Each row below is a small network's average activation on inputs in which a field has the value named, seen along a few directions.
Related values have similar rows: they may be neighbours, one step apart, or belong to one group.
In the rows, zero is written as 500.
Strong random noise was added to every row along 19 fixed directions; ignore it. To show where, here is one row again and again, with new noise each time:
[710 462 433 535 506 359 368 576 565 429 549 585 615 485 576 323 565 506
 473 564 594 478 528 567 425 628 421 459 591 594]
[355 729 520 497 308 351 480 367 583 321 359 596 582 660 536 300 304 317
 448 620 546 331 553 498 264 579 392 387 591 484]
[399 414 485 484 451 661 599 428 571 520 482 298 496 350 396 489 543 428
 624 477 570 377 436 518 591 493 534 534 427 461]
[547 519 585 453 423 587 382 610 593 517 535 542 521 510 474 499 571 562
 566 417 474 657 673 505 721 225 601 588 635 478]
[604 504 379 348 532 543 412 591 384 506 500 559 522 557 548 660 512 559
 252 557 460 742 711 668 458 508 489 519 576 716]
[494 441 430 634 524 452 476 325 558 418 569 373 594 529 455 397 554 550
 852 484 551 329 367 418 566 514 452 413 410 415]
[508 620 242 607 479 635 624 459 451 541 609 475 443 408 487 575 507 545
 578 610 611 409 461 532 488 624 491 370 544 532]
[484 609 566 511 473 474 472 353 446 616 446 440 496 417 535 281 447 447
 432 592 613 543 298 473 358 643 577 582 478 445]
[463 502 248 533 668 569 415 362 522 425 428 391 621 544 418 394 731 517
 352 535 421 576 522 328 517 624 463 526 543 545]
[428 594 588 578 546 539 389 571 415 610 590 639 477 505 502 468 467 616
 418 554 483 583 653 509 396 685 360 556 492 503]
[278 401 594 393 473 485 496 583 414 636 598 526 515 451 477 491 525 595
 411 396 337 406 421 486 432 420 436 468 348 418]
[439 467 679 579 491 659 540 373 635 574 347 568 569 423 250 556 483 614
 695 670 669 482 658 558 638 445 548 564 334 531]
[617 472 468 633 495 398 659 306 433 426 378 429 468 367 360 401 533 602
 648 588 566 492 329 505 579 653 604 559 347 574]
[595 536 578 585 635 693 693 462 604 416 249 414 495 579 425 560 424 375
 471 587 482 631 577 499 737 499 673 624 449 622]
[594 484 581 484 439 442 458 502 603 432 343 480 484 445 520 300 455 390
 464 431 418 554 623 441 623 514 528 532 603 434]
[486 437 444 489 549 502 637 827 536 440 511 408 568 502 577 464 598 574
 444 461 346 665 580 421 648 500 395 636 366 653]
[527 446 228 418 431 511 364 421 372 486 449 598 511 378 366 547 567 687
 388 509 469 670 687 689 501 466 473 474 509 672]
[605 532 378 449 431 585 401 434 613 451 313 515 509 425 577 457 332 434
 534 545 671 713 740 645 400 529 439 523 564 590]
[326 612 456 463 522 568 762 513 402 431 373 369 558 456 538 471 617 541
 467 615 471 598 447 284 618 573 566 405 443 438]
[329 489 543 450 466 618 511 406 418 474 523 368 433 483 563 613 322 569
 679 392 475 571 643 569 399 607 343 501 348 444]
[444 341 568 398 637 583 362 604 409 519 448 520 621 423 631 418 548 373
 438 511 691 632 415 633 339 499 476 454 505 483]


KAL, 19 values:
nat: [605 528 662 401 554 492 362 461 359 580 469 537 493 464 632 463 545 467
 343 510 514 621 472 440 555 513 679 360 727 303]
dugu: [726 681 513 617 449 590 472 280 648 550 551 548 376 468 426 483 468 592
 458 446 513 481 501 507 483 610 662 658 624 481]
turo: [599 468 272 601 647 634 379 403 426 431 414 532 528 444 495 491 524 395
 530 547 661 627 495 627 632 479 607 384 623 522]
doda: [438 445 432 555 488 499 459 411 469 385 446 543 440 580 394 585 390 429
 519 386 409 359 509 617 461 416 465 488 485 549]
vori: [360 434 457 466 542 701 599 479 476 348 524 367 417 403 496 552 576 330
 444 340 478 336 480 531 453 657 460 425 591 409]
datup: [403 406 439 547 618 542 359 309 368 707 520 471 516 488 418 492 458 553
 531 485 462 529 425 549 534 498 456 487 315 454]
kav: [480 522 312 632 546 596 437 572 728 334 617 611 638 558 519 347 526 463
 358 367 441 228 415 573 404 457 437 424 487 576]
fam: [500 589 407 650 680 544 303 344 500 594 502 479 547 690 511 485 428 389
 519 644 576 500 510 423 351 680 374 553 537 503]
lubon: [477 567 565 516 425 491 428 402 574 381 531 509 596 539 480 402 592 500
 623 522 597 444 505 448 636 407 587 435 618 388]
vuk: [435 483 620 609 597 605 415 530 386 400 615 619 592 487 432 461 570 650
 475 480 489 436 587 635 532 696 415 476 431 513]
rike: [553 565 494 466 499 606 422 371 608 609 628 257 560 664 612 475 380 344
 539 474 439 400 395 515 593 448 567 496 516 468]
fazog: [378 422 665 571 489 501 339 418 307 395 543 615 398 366 453 487 461 645
 664 282 582 577 431 686 335 499 492 564 413 409]
zug: [442 617 534 387 320 449 481 513 430 482 549 481 495 545 502 673 503 492
 633 576 647 594 520 533 545 248 600 487 627 499]
fodi: [502 502 486 586 521 594 320 355 686 459 563 536 445 511 309 467 650 561
 518 313 463 478 574 454 473 419 523 689 609 447]
zadal: [623 415 391 501 473 432 401 497 558 361 645 532 479 381 541 450 609 708
 541 299 466 511 587 532 468 584 429 516 515 493]
pimub: [377 406 596 509 713 551 513 433 561 232 381 639 613 789 475 656 487 312
 463 482 515 351 564 525 391 431 471 309 538 459]
zef: [438 679 392 553 441 653 477 403 606 432 454 594 509 549 473 476 426 483
 458 500 503 492 644 552 549 431 543 391 619 477]
vir: [522 477 484 519 533 422 561 354 474 487 493 409 439 510 381 521 619 498
 453 424 355 403 327 353 669 421 668 512 516 428]
vagod: [507 504 587 440 434 639 454 476 582 434 591 440 522 464 553 514 417 448
 471 424 581 354 546 670 422 580 510 466 536 501]
The values of KAL form a ring.
Question: List every value one step from vuk, in the order listed.
Answer: dugu, fam
Question: List every value one step from nat, in the order listed.
Answer: doda, vagod
Question: List every value one step from datup, in the order listed.
Answer: pimub, zef
Question: List every value one step from zug, in the order listed.
Answer: kav, vir

SUPEZ, 19 values:
gokam: [455 172 531 415 778 394 386 422 194 367 572 499 681 483 759 337 404 654
 397 165 185 437 205 653 422 567 489  71 150 328]
mikaz: [312 523 817 469 292 408 115 707 826 694 503 676 686 617 364 140 422 451
 342 499 476 451 564 574 413 205 401 961 400 605]
lumid: [621 550 172 453 406 534 390 544 591 718 693 322 550 654 777 418 152 328
 563 455 386 423 391 661 473 361 380 370 434 576]
gatin: [636 586 933 303 250 236 249 502 203 284 522 259 449 542 932 170 143 211
 514 385 551 844 626 795 443 807 441 665 666 448]
mulur: [549 486 296 674 451 614 700 612 631 271 430 579 276 300 316 775 724 410
 744 533 792 385 680 445 442 548 422 554 818 544]
fus: [235 576 394 436 333 640 378 585 566 439 633 495 517 383 370 503 700 644
 509 416 615 522 592 510 391 358 410 726 570 546]
zukot: [607 342 396 556 577 240 439 119 635 263 385 309 443 687 483 577 409 479
 787 330 433 358 404 359 270 555 357 565 351 459]
riv: [532 480 814 556 656 407 458 591 460 365 204 948 592 496 779 399 186 543
 472 515 659 693 636 606 209 601 432 215 380 380]
vebu: [699 547 690 630 482 643 710 472 479 532 361 657 309 240 358 598 440 726
 564 570 641 753 670 651 736 597 730 656 414 577]
der: [626 443 821 558 469 360 594 834 664 704 893 644 443 644 530 624 543 586
 576 457 460 249 361 465 480 353 485 655 476 483]
tisan: [467 463 725 246 327 404 418 226 491 480 473 259 582 409 305 301 800 201
 251 613 536 146 363 392 519 676 677 469 802 343]
sope: [473 571 732 505 579 456 492 691 511 455 538 698 588 643 519 578 634 649
 493 569 545 668 637 453 436 477 417 613 514 580]
devi: [813 413 239 326 614 450 370 423 544 404 531 630 395 404 615 716 723 572
 319 361 635 704 583 488 203 482 576 425 829 525]
zabel: [577 361 472 515 495 221 517 668 166 365 403 668 450 333 443 412 701 584
 505 515 450 579 459 501 628 559 507 331 622 490]
labin: [612 313 758 661 662 385 635 623 569 432 440 695 552 367 442 316 461 549
 299 557 388 223 656 557 536 984 349 360 305 527]
lud: [633 480 412 384 467 439 648 445 319 364 560 627 447 540 429 709 590 595
 319 456 301 393 563 609 622 487 650 257 632 556]
lomo: [ 88 488 282 639 730 532 443 458 468 838 290 531 750 398 303 192 602 435
 229 912 571 444 324 274 406 714 295 456 181 541]
navir: [346 533 451 368 392 925 554 585 577 695 567 457 473 559 487 860 272 444
 552 480 520 495 632 783 545 169 533 470 424 601]
boz: [346 398 842 558 535 598 447 655 612 284 505 418 408 510 423 485 625 335
 583 252 403 376 759 344 547 654 321 651 689 295]
The values of SUPEZ form a ring.
Question: How many steps from neighbour to neighbour lead from vebu to der, at the fewest?
Answer: 2
Question: Going along SUPEZ from lud by way of its neighbour sope, in what order are gokam, mikaz, gatin, mulur, lomo, boz met?
Answer: boz, mulur, mikaz, gokam, lomo, gatin
Question: List every value one step from navir, in the order listed.
Answer: tisan, zabel
Question: List every value one step from zukot, in the order listed.
Answer: fus, riv
